These are the activations of a small network on made-up records, seen along a few directions, one row for each record.
Each row is followed by the record's values for the fields K, B, E, U, J.
A field that a record lacks is left out.
The largest differences between rows may come from other fields.
In the rows, 500 means zero.
Strong random noise was added to every row along 20 fixed directions; ignore it. To show where, here is one row again and again, with new noise each time:
[578 436 529 405 416 528 357 523 709 537 404 395 612 487 604 514 340 345
 544 536 433 442 528 492 379 686 487 584 534 577 312 506 512 630]
[414 409 530 393 491 369 561 512 573 418 490 510 491 421 629 460 708 442
 259 441 465 378 429 608 479 539 579 451 283 411 505 483 357 431]
[339 489 254 533 328 500 519 417 336 530 423 486 600 466 326 414 479 498
 561 441 684 518 602 423 557 517 390 489 506 422 404 367 340 545]
[581 563 467 663 662 520 605 600 278 430 497 553 324 518 355 360 524 497
 516 565 555 500 512 652 568 405 411 552 487 466 633 694 565 547]
[413 507 513 451 552 365 587 461 501 631 707 545 487 240 629 628 437 493
 438 473 524 608 394 388 541 563 308 535 367 549 514 397 641 409]
[443 639 775 375 683 598 426 660 646 408 651 416 480 333 770 561 487 405
 363 526 478 485 437 464 359 397 566 620 399 485 535 638 607 481]
[468 721 592 438 578 400 486 303 702 470 739 500 410 414 732 710 440 343
 187 435 452 604 353 424 429 420 533 592 546 484 552 491 724 395]
[379 523 482 397 559 594 503 452 531 559 605 567 501 570 516 524 413 639
 602 599 759 523 503 404 502 387 554 598 535 542 528 395 486 561]
[533 490 588 458 353 446 674 566 468 409 584 557 455 397 549 742 827 606
 346 618 743 430 564 485 349 454 693 427 563 386 612 582 445 297]
[240 625 546 343 621 352 289 496 397 346 526 418 419 405 406 566 452 289
 433 297 576 730 217 500 477 332 697 296 433 555 662 456 423 337]
[488 451 268 533 359 534 552 396 506 697 512 641 610 413 481 408 484 442
 592 503 492 448 487 411 649 529 418 475 545 527 564 403 383 557]
[430 446 624 736 382 326 369 546 356 464 542 458 382 519 607 419 635 585
 440 378 397 613 552 490 518 486 540 500 437 464 463 441 517 478]
[392 476 603 365 463 329 438 470 495 360 478 525 456 602 781 649 428 528
 422 464 468 539 651 653 457 430 391 638 426 438 334 474 574 555]
[515 461 423 618 673 419 535 493 757 520 462 378 544 577 453 519 629 247
 411 280 498 319 552 657 350 656 489 455 398 580 394 531 461 525]
[410 567 494 592 568 659 370 492 475 500 458 419 652 518 175 331 351 451
 605 431 560 510 519 403 607 470 395 419 465 519 445 474 394 432]
[429 549 535 841 462 404 460 426 594 517 490 514 504 416 489 259 813 515
 459 544 497 541 521 510 528 507 655 514 425 398 435 510 402 618]
[632 530 487 550 512 522 487 422 540 556 519 506 484 532 305 509 371 492
 583 567 482 601 376 404 592 540 514 399 687 581 516 493 602 413]
[355 649 491 552 525 441 588 506 639 523 538 515 722 301 493 733 508 465
 328 476 706 341 505 495 395 550 379 620 383 492 522 540 463 411]
[569 531 438 508 462 472 608 446 589 533 528 537 504 441 451 550 681 538
 293 694 570 508 346 418 505 665 548 553 549 451 544 570 568 465]
[611 484 473 635 401 314 456 528 533 565 552 751 326 634 447 683 404 539
 451 296 468 344 572 745 677 474 379 410 504 674 642 401 503 451]
[525 230 447 322 535 521 653 325 554 552 626 551 682 564 683 433 361 475
 766 610 428 519 439 442 510 421 427 390 740 562 417 465 544 336]
[625 552 394 586 421 554 658 575 575 590 568 532 311 459 502 441 608 599
 378 439 500 355 429 421 588 524 658 462 599 475 567 389 498 557]

[266 594 534 306 695 554 538 627 541 516 479 630 587 432 532 602 646 627
 648 504 498 599 472 443 740 323 476 365 377 466 530 445 448 488] | {K: k2, B: b2, E: e1, U: u3, J: j4}
[516 484 663 636 429 562 201 408 417 492 542 451 315 635 290 231 556 402
 489 446 582 610 621 460 479 478 680 464 382 492 532 445 383 522] | {K: k2, B: b2, E: e1, U: u1, J: j1}
[642 466 496 495 513 402 579 389 458 473 336 414 369 691 438 666 475 478
 568 409 491 523 677 595 370 496 613 481 500 474 427 470 496 546] | {K: k3, B: b1, E: e1, U: u2, J: j2}
[590 557 591 559 464 361 603 303 386 313 364 591 396 478 420 314 482 582
 432 726 397 634 499 625 680 373 511 487 474 260 408 570 510 491] | {K: k2, B: b2, E: e1, U: u3, J: j4}
[454 467 513 834 746 481 501 403 450 482 640 400 470 567 268 213 602 442
 533 448 571 572 392 527 450 482 519 429 484 563 546 556 539 385] | {K: k2, B: b1, E: e1, U: u3, J: j4}
[737 524 421 559 424 518 539 445 430 607 341 684 524 535 250 591 498 397
 394 549 420 370 493 561 649 541 464 436 386 519 839 632 357 393] | {K: k1}
[556 507 349 286 506 535 422 454 739 506 510 487 370 497 535 415 407 226
 376 324 398 394 420 617 524 567 545 394 467 570 449 374 442 634] | {K: k3, B: b1, E: e2, U: u1, J: j4}
[539 547 535 732 518 533 221 815 338 605 485 455 293 695 466 566 532 545
 475 343 501 491 474 493 442 598 594 659 476 718 765 567 574 654] | {K: k1, B: b1, E: e1, U: u1, J: j4}
[647 621 518 706 601 397 541 358 710 614 478 604 394 706 408 706 443 575
 528 488 599 457 558 585 490 464 628 551 543 619 597 442 577 567] | {K: k2}
[599 457 429 773 334 356 410 276 547 505 394 434 617 672 487 503 615 367
 297 501 408 477 399 471 328 609 722 542 632 504 642 589 450 407] | {K: k3, B: b2, E: e2, U: u2, J: j2}
[414 616 584 697 546 438 512 464 542 420 496 510 588 525 495 508 486 514
 448 382 502 391 505 568 494 324 571 501 524 464 556 533 432 393] | {K: k1, B: b2, E: e1, U: u1, J: j4}
[321 381 416 692 601 227 497 512 330 585 436 407 426 568 520 383 594 616
 475 321 401 638 278 441 567 596 573 502 329 554 549 331 503 518] | {K: k2, B: b2, E: e1, U: u3, J: j4}
[412 623 427 437 520 550 589 628 541 412 402 580 550 473 418 507 376 560
 376 327 506 217 480 619 675 358 450 430 410 451 569 426 326 457] | {K: k2, B: b2, E: e1, U: u2, J: j2}
[564 498 306 429 390 627 489 439 603 653 445 523 588 433 430 613 500 220
 648 437 709 363 692 489 317 506 603 450 514 574 602 480 282 608] | {K: k3, B: b2, E: e2, U: u2, J: j2}
[509 612 586 499 373 434 327 607 545 396 486 472 476 304 631 577 262 348
 582 451 506 518 504 608 393 397 542 481 606 568 471 532 506 574] | {K: k3}
[510 448 431 283 591 493 463 582 657 496 432 540 475 347 484 422 409 251
 611 493 518 439 434 687 516 552 474 377 401 598 452 500 409 632] | {K: k2, B: b2, E: e1, U: u3, J: j4}
[488 619 474 477 635 443 402 464 580 515 534 375 429 499 424 689 494 283
 465 342 492 672 525 488 413 603 414 457 470 577 417 499 661 515] | {K: k3, B: b1, E: e2, U: u1, J: j4}
[580 449 502 370 559 616 465 719 559 418 541 257 485 435 514 562 537 312
 520 459 516 522 454 443 278 635 530 385 655 570 403 616 618 449] | {K: k3, B: b2, E: e2, U: u2, J: j2}
[351 617 438 349 590 494 431 313 467 443 395 404 583 407 499 452 367 274
 558 498 457 713 550 475 499 443 378 562 383 385 312 507 484 632] | {K: k1, B: b1, E: e1, U: u1, J: j4}
[498 535 399 635 597 479 542 407 631 412 604 500 383 556 422 248 474 447
 431 449 544 417 407 663 538 466 506 482 598 514 387 478 510 589] | {K: k1, B: b1, E: e1, U: u1, J: j4}
[522 537 636 645 510 507 615 532 444 380 464 539 532 378 341 411 582 579
 727 533 532 519 650 566 595 272 553 249 565 380 424 540 401 362] | {K: k2, B: b2, E: e1, U: u2, J: j2}
[530 300 645 458 403 358 424 590 565 446 594 569 495 496 627 555 356 577
 371 397 399 326 547 705 518 614 256 474 329 615 419 408 521 367] | {K: k3, B: b1, E: e1, U: u2, J: j2}
[352 649 512 479 432 468 437 590 519 399 516 403 452 345 460 502 515 584
 249 490 647 498 380 462 457 598 531 603 412 436 417 431 503 556] | {K: k1, B: b1, E: e1, U: u1, J: j4}
[523 307 540 363 624 531 615 296 562 478 578 370 416 761 432 448 546 479
 377 357 585 399 681 509 374 550 500 457 296 439 350 357 440 374] | {K: k1, B: b1, E: e1, U: u3, J: j1}
[575 322 632 324 469 712 470 594 330 389 695 398 330 572 605 228 427 603
 347 560 435 455 425 399 476 475 513 534 476 450 526 496 523 397] | {K: k2, B: b1, E: e1, U: u2, J: j2}
[507 403 488 490 300 402 550 464 573 510 491 655 575 263 654 384 567 610
 649 711 428 530 370 534 596 469 615 398 614 473 450 453 402 562] | {K: k3, B: b1, E: e1, U: u2, J: j2}
[537 631 460 349 505 495 328 582 713 493 468 563 403 477 486 694 654 315
 566 427 366 672 475 556 609 533 556 256 626 591 454 503 586 586] | {K: k2, B: b1, E: e2, U: u3, J: j4}

Which values does each new row have?
[698 627 435 260 544 571 724 486 460 359 197 499 413 655 291 646 503 566
 282 627 425 442 507 532 645 529 520 485 485 284 498 593 526 466] | {K: k2, B: b2, E: e1, U: u3, J: j4}
[528 679 418 714 308 458 363 170 742 541 711 523 334 485 486 416 419 318
 259 323 592 486 655 503 465 481 498 554 532 476 374 287 514 615] | {K: k3, B: b2, E: e2, U: u2, J: j2}
[240 420 451 554 534 414 440 468 479 320 613 480 561 592 519 316 659 493
 295 443 616 458 450 625 477 488 398 516 432 453 414 508 436 418] | {K: k2, B: b2, E: e1, U: u3, J: j4}
[309 546 406 507 678 500 548 579 368 295 471 451 653 496 598 433 676 410
 456 496 397 555 343 582 479 336 469 452 581 417 598 737 508 408] | {K: k3, B: b1, E: e2, U: u2, J: j2}
[620 619 615 575 637 577 539 372 529 514 459 453 504 569 443 443 347 479
 534 506 345 540 428 390 552 347 643 492 565 457 594 537 549 413] | {K: k1, B: b2, E: e2, U: u1, J: j4}
[424 506 452 505 468 300 592 472 581 504 485 421 378 372 661 500 507 529
 563 355 482 547 386 505 441 475 733 422 553 497 373 279 490 601] | {K: k2, B: b1, E: e1, U: u3, J: j4}
[350 711 424 752 557 560 530 491 530 448 477 480 692 536 215 496 432 622
 523 430 688 396 483 496 538 408 461 506 646 502 497 495 467 416] | {K: k1, B: b1, E: e2, U: u1, J: j4}
[383 451 788 529 591 451 267 485 598 381 461 505 641 402 543 286 593 461
 531 649 350 650 527 595 566 496 415 476 235 434 340 608 454 500] | {K: k3, B: b2, E: e2, U: u2, J: j2}
[413 568 521 554 567 539 540 435 458 508 601 496 465 626 503 500 551 763
 309 487 465 549 382 332 609 437 529 563 450 443 587 391 569 405] | {K: k3, B: b1, E: e2, U: u2, J: j2}
[469 680 452 577 594 445 340 512 568 494 473 518 360 457 459 392 235 495
 558 569 562 614 290 584 544 485 560 641 565 621 510 473 611 784] | {K: k3, B: b2, E: e2, U: u2, J: j2}
[443 570 454 570 389 371 349 176 487 438 382 585 698 562 449 522 320 378
 552 575 456 617 400 566 479 367 583 511 644 510 602 550 418 444] | {K: k3, B: b1, E: e2, U: u2, J: j2}
[442 458 586 533 496 620 333 505 573 557 613 417 619 407 662 343 435 309
 608 316 258 518 577 400 514 442 398 422 458 538 407 453 471 471] | {K: k2, B: b1, E: e1, U: u3, J: j4}
[551 480 640 324 577 541 480 595 485 546 575 391 322 505 556 743 539 444
 486 460 681 563 692 421 297 557 537 555 326 530 487 475 573 512] | {K: k1, B: b2, E: e1, U: u1, J: j4}
